A small network was shown many inputs. Here are its activations along a few directions, one row for each input.
In each table, some parts of the input vary, and every possible input appears once, in random order.
A made-up example of a description, with smaller parts first: one of 5 places around a ring, together with either a single point or one of 11 places along a line or (one of 2 separate values, together with one of 6 places along a line).
Shared parts are said once, and a part with two or three values counts as separate values.
(in the rows, 128 means zero)

Other details of the inputs shift rows strongly along three fixed directions, in all tables alike. That doesn't count.

Rows:
r1: [157 141 141 143 117 156 104 125  87 136 106 156]
r2: [132 126 136  97 157 153 126 125 117 120 109 149]
r3: [185 112 156 111 112 156 120 147  95 130  86 149]
r4: [146 115 123 122 118 115 114 135 129 135  94 156]
r5: [ 95 152  99 158 121 119 145  91 137 127 218  87]
r6: [162 144 139 123 101 147 114 131  74 121 158 157]
r7: [177 139 112 143 111 140 121 111  96 132 166 153]
r8: [ 96 113 126 109 128 105 122 147 144 120 103 138]
r9: [109 109 132 122 134 128 139 123 152 134  85 123]
r10: [ 79 107 130 131 137  58 144 149 205 128 100 106]
r11: [ 58 102 153 117 142  70 152 132 203 119  87  93]
r12: [ 96 152 108 111 167 163 112 116 102 120 153 137]
r13: [ 84 152 104 135 142 120 138 102 133 122 202 102]
r14: [146 124 109 144 130 109 137 145 156 137 137 105]
r15: [124 109 131 125 114  72 170 134 186 128 146  96]
r16: [ 56 124 114 146 160 108 128 119 178 137  96 106]
r17: [155 111 126 105  99 107 123 160 122 126 108 153]
r18: [ 96 160 111 142 174 138 128 103 135 120 180 112]
r19: [102 154 141 137 151 134 111 101 109 116 148 133]
r20: [110 101 141 135 124  87 161 147 192 130 106  75]
r21: [126 121 144 108 147 136 136 130 135 119 114 132]
r22: [105 123 143  95 158 145 117 109 118 119  99 153]
r23: [100 111 141 153 118  90 132 148 173 136  72 112]
r24: [103 130 138 113 145 167  92 137  95 125  85 140]
r25: [ 98 154 136 140 152 161  95  85  90 122 134 145]
r26: [141 132 115 128 150 147 113 133 116 134 120 134]
r27: [ 55 136 145 103 190 152 121 102 143 115 106 118]
r28: [154 101 159 113  96  86 151 151 157 126 105 129]
r29: [106 139 111 138 157 109 139 129 162 124 156 109]
r30: [ 81 154  91 152 142 140 136  95 135 133 186  92]
r31: [ 55 139 150 107 186 152 121 103 142 116 108 118]
r32: [ 52 125 141 101 169 143  97 143 131 114  67 141]
r33: [200 109 120 140  93 105 173 149 148 140 166  97]
r34: [159 109 160 119 101  93 118 166 132 126  74 160]
r35: [159 143 103 148 122 104 150 117 134 128 206 122]
r36: [171 106 129 109 104 141 110 174 101 133  78 154]
r37: [161 136 103 144 122 133 129 123 121 141 142 135]
r38: [170 118 105 127 128 128 160 128 140 137 165 103]
r39: [123 106 114 128 107  70 158 175 188 127 130  99]
r40: [176 125 115 134 117  99 146 158 147 128 147 130]
r41: [194 107 134 108  95 134 133 132 106 134 109 163]
r42: [105 147 135 126 156 183 115  82  94 131 129 135]
r43: [123 160 112 142 169 177 106  97  89 127 166 127]
r44: [167 132 138 120 114 158 125 100  87 128 144 152]
r45: [ 93 137 108 112 146 158 101 103 101 128 127 148]
r46: [169 107 121 120 107 123 148 136 135 142 106 134]
r47: [181 152 139 134 126 151 115 134  84 122 152 154]
r48: [ 95 114 140 104 157 160 110 113 123 131  54 151]
r49: [134 117 155 130 129 132 103 158 125 132  64 138]
r50: [160 143 136 138 124 132 158 116 123 118 191 107]
r51: [111 133 115 150 121 116 142 137 146 130 165  81]
r52: [107 137 123 136 133 146 119 134 119 129 140 109]
r53: [103 160 120 123 153 163 112 113  97 116 167 128]
r54: [150 137 135 137 137 151 109 134 102 132 118 137]
r55: [177 131 102 148  98 110 175  99 140 137 223 101]
r56: [130 132 113 146  94 112 138 123 132 131 176 114]
r57: [197 109 138 114 109 148 133 147 106 131 108 143]
r58: [158 139  87 160  93 116 158 124 130 141 204  98]
r59: [161 131 113 127 128 114 168 125 150 124 187 103]
r60: [120 172 135 142 163 166 109  99  86 114 172 133]
r61: [164 120 130 150  91 107 165 127 147 137 147 100]
r62: [162 117 143 117  86 139 104 146  87 129  94 168]
r63: [ 95 137 142 117 150 163 114  82 107 125 126 139]
r64: [ 99 158 131 147 170 165 104 101 102 125 142 116]
r65: [ 65  99 109 122 133  93 133 153 189 137  68 109]
r66: [162 119 159 112  96 130 110 177 102 120  85 159]
r67: [ 98 122 125 115 135 154  99 133 110 132  70 152]
r68: [158 121 155 122  95 119 120 174 111 116  99 144]
r69: [167 137 130 148 100  91 145 135 137 128 177 121]
r70: [ 96 117 156 116 136 137 118 105 128 121  86 137]
r71: [173 107 154 118  98 142 127 143 108 137  70 156]
r72: [106  98 109 129  99  72 145 152 184 133 114 108]
r73: [ 31 120 123 113 159  97 124 129 174 120 102 110]
r74: [ 66 138 137 101 181 152 118  86 123 117 121 134]
r75: [164 103 132 116 101 113 144 130 136 134 113 140]
r76: [ 70 142 104 148 135 125 133 109 151 135 156  89]
r77: [174 128 138 132 118 149 142 127 110 132 151 116]
r78: [183 131 106 144  96 133 142 149 108 135 181 113]
r79: [101  99 114 132  98  71 145 152 184 133 113 106]
r80: [125 107 145 130 110  97 116 147 150 133  72 145]
r81: [ 92 151  98 153 153 125 132  83 142 129 188 109]
r82: [134 135 141 128 102 120 124 136 106 117 144 136]
r83: [154 139 130 144  94 151 117 131  87 130 132 138]
r84: [129 122 137  95 147 144 124 114 113 122 110 156]
r85: [180 109 125 142  91 101 133 162 141 141  90 142]
r86: [105 152 119 116 173 159 101  96  95 121 140 158]
r87: [130 141 132 144 129 100 138 142 158 125 151 109]
r88: [169 146 136 143 108 149 107 111  84 129 149 157]
r89: [145 140 130 143 126 149 111 121 102 137 113 147]
r90: [132 105 133 111 120 137 107 168 118 130  67 141]
Each input here is: one of 3 separate values, together with one of 5 places around a ring, together with one of 6 places along a line.
Q: The inputs of r17 and r45 match in every part but the place on the ring of 5. If r28 is changed in the same way as r17 into r45, which row does it become?
A: r63
Q: Start at r65 and move only the place on the line of 6, one step at a time. The first step leads to r67. Which rows follow, in order?
A: r58, r30, r76, r83
Q: Which other rows does r75 become when the choice among 3 separate values takes its other values? List them by row number.
A: r7, r72
Q: Start at r29 and move only the place on the ring of 5, one step at a time. The first step leads to r35. Which rows follow, in order?
A: r7, r85, r14
Q: Which other rows does r62 become when the place on the ring of 5 takes its other values? List them by row number.
A: r13, r24, r30, r53
Q: Which other rows does r33 become when the place on the line of 6 takes its other values? List them by row number.
A: r3, r20, r38, r57, r77
Q: Which other rows does r42 become when the choice among 3 separate values takes its other values? List them by row number.
A: r1, r76

Rows:
r91: [ 92 118 131 102 180 164 118 111 134 132  76 130]
r92: [ 82 162  80 157 156 140 124 109 131 131 191  95]
r93: [ 73 122 127 109 171  98 162 115 191 117 150  90]
r94: [ 82 126 161  83 178 142 120 115 130 107  98 144]
r95: [170 123 128 140  79  77 138 181 139 123 149 131]
r96: [167 121 120 140  81  84 138 181 139 127 146 126]
r97: [223 140  95 143 117 166 161 110  97 143 205 112]
r98: [111  91 164 125  88  57 143 159 187 127  67 126]
r99: [219 141 112 127 116 148 161 109  97 127 221 125]
r100: [ 60 141  90 168 154 126 147  75 174 146 169  65]
r101: [191 105 136 111 100  95 169 155 151 125 142 122]
r102: [ 80 154 118 146 142 130 139  72 134 126 195 101]
r103: [ 67 134 168 112 149 131 104 103 119 110  95 149]
r104: [115 143 149 124 136 169  97  90  79 124 110 161]
r105: [ 70 127 141 126 151 151 104  98 126 131  75 135]
r106: [192 101 127 116 102 100 169 154 155 134 133 117]
r107: [167 125 137 135  80  73 137 183 137 118 151 133]
r108: [155 154 128 125 127 175  82 134  52 122 134 174]
r109: [126 106 154 126 111 139 103 134 118 139  34 156]
r110: [156 152 123 129 127 180  83 134  49 125 133 172]
r111: [142  97 151  92 143 147 118 148 126 128  40 155]
r112: [ 57 150  69 168 166 125 131 112 168 141 176  66]
r113: [159 145 146 129 118 182  98  94  52 129 124 172]
r114: [115  95 118 141 101  74 127 196 184 142  58 112]
Q: The inputs of r98 and r104 match in every part but one. If r93 is changed in the same way as r98 into r104, which row does it become?
A: r99
Q: What is each input in this table made of?
A: one of 3 separate values, together with one of 8 places along a line
Q: Which other rows does r107 become when the place on the line of 8 takes its other values? List them by row number.
A: r92, r95, r96, r108, r110, r112, r114
Q: Which other rows does r100 become when the choice among 3 separate values takes its other values? List them by row number.
A: r97, r112

Rows:
r115: [170 135 126 132  79 155  88 135  55 128 124 181]
r116: [206 131 112 108 123 178 112 146  71 135 116 174]
r117: [102 114 167 142 101 103  99 174 140 128  35 141]
r118: [124 100 110 136 131  78 166 177 214 144 116  67]
r119: [198 138 112 115 109 102 168 134 125 119 215 129]
r120: [ 67 154 114 126 195 120 155  90 161 109 222  71]
r121: [118  93 180  96 116  97 128 128 158 122  42 151]
r122: [180 122  84 141  99 130 166 113 131 149 189 106]
r123: [191 122 152  93  98 158 125 119  71 118 135 184]
r124: [ 65 143 117 128 189 185 109  55 114 138 111 120]
r125: [ 98 102 157 140  96  96  98 153 142 139  34 154]
r126: [167 148  83 160  92  99 137 153 115 128 208 124]
r127: [ 99 118 116 157 104  53 138 191 198 128 132  80]
r128: [ 68 151 129 131 199 195 110  78 113 130 110 111]
r129: [ 67 150 161 114 190 171 120  75 111 104 132 129]
Q: What is each input in this table made of?
A: one of 3 separate values, together with one of 5 places around a ring
Q: The inputs of r129 and r121 match in every part but the place on the ring of 5. If r117 is changed in the same way as r129 into r121, which row does it become?
A: r125
Q: Which other rows does r118 become when the place on the ring of 5 takes its other values? List them by row number.
A: r116, r122, r124, r128
Q: Which other rows does r119 become when the choice among 3 separate values takes its other values? List them by row number.
A: r116, r126
